[-2.4 -6.0 -1.4 -4.7]  <10>
[-28.3  43.8 -41.8  16.8]  <149>
[ 43.9 -36.9  27.9  81.3]  <68>
[-36.8  16.3  16.3  22.2]  <34>
[-28.3  81.2  20.1 -13.6]  <64>
[-28.3  81.2 -68.9  21.4]  <66>
loc: [81.3]
<68>, 4
all <34>: [-36.8]
1
all <68>: [-36.9]
2
all <64>: [-13.6]
4
loc: [21.4]
<66>, 4

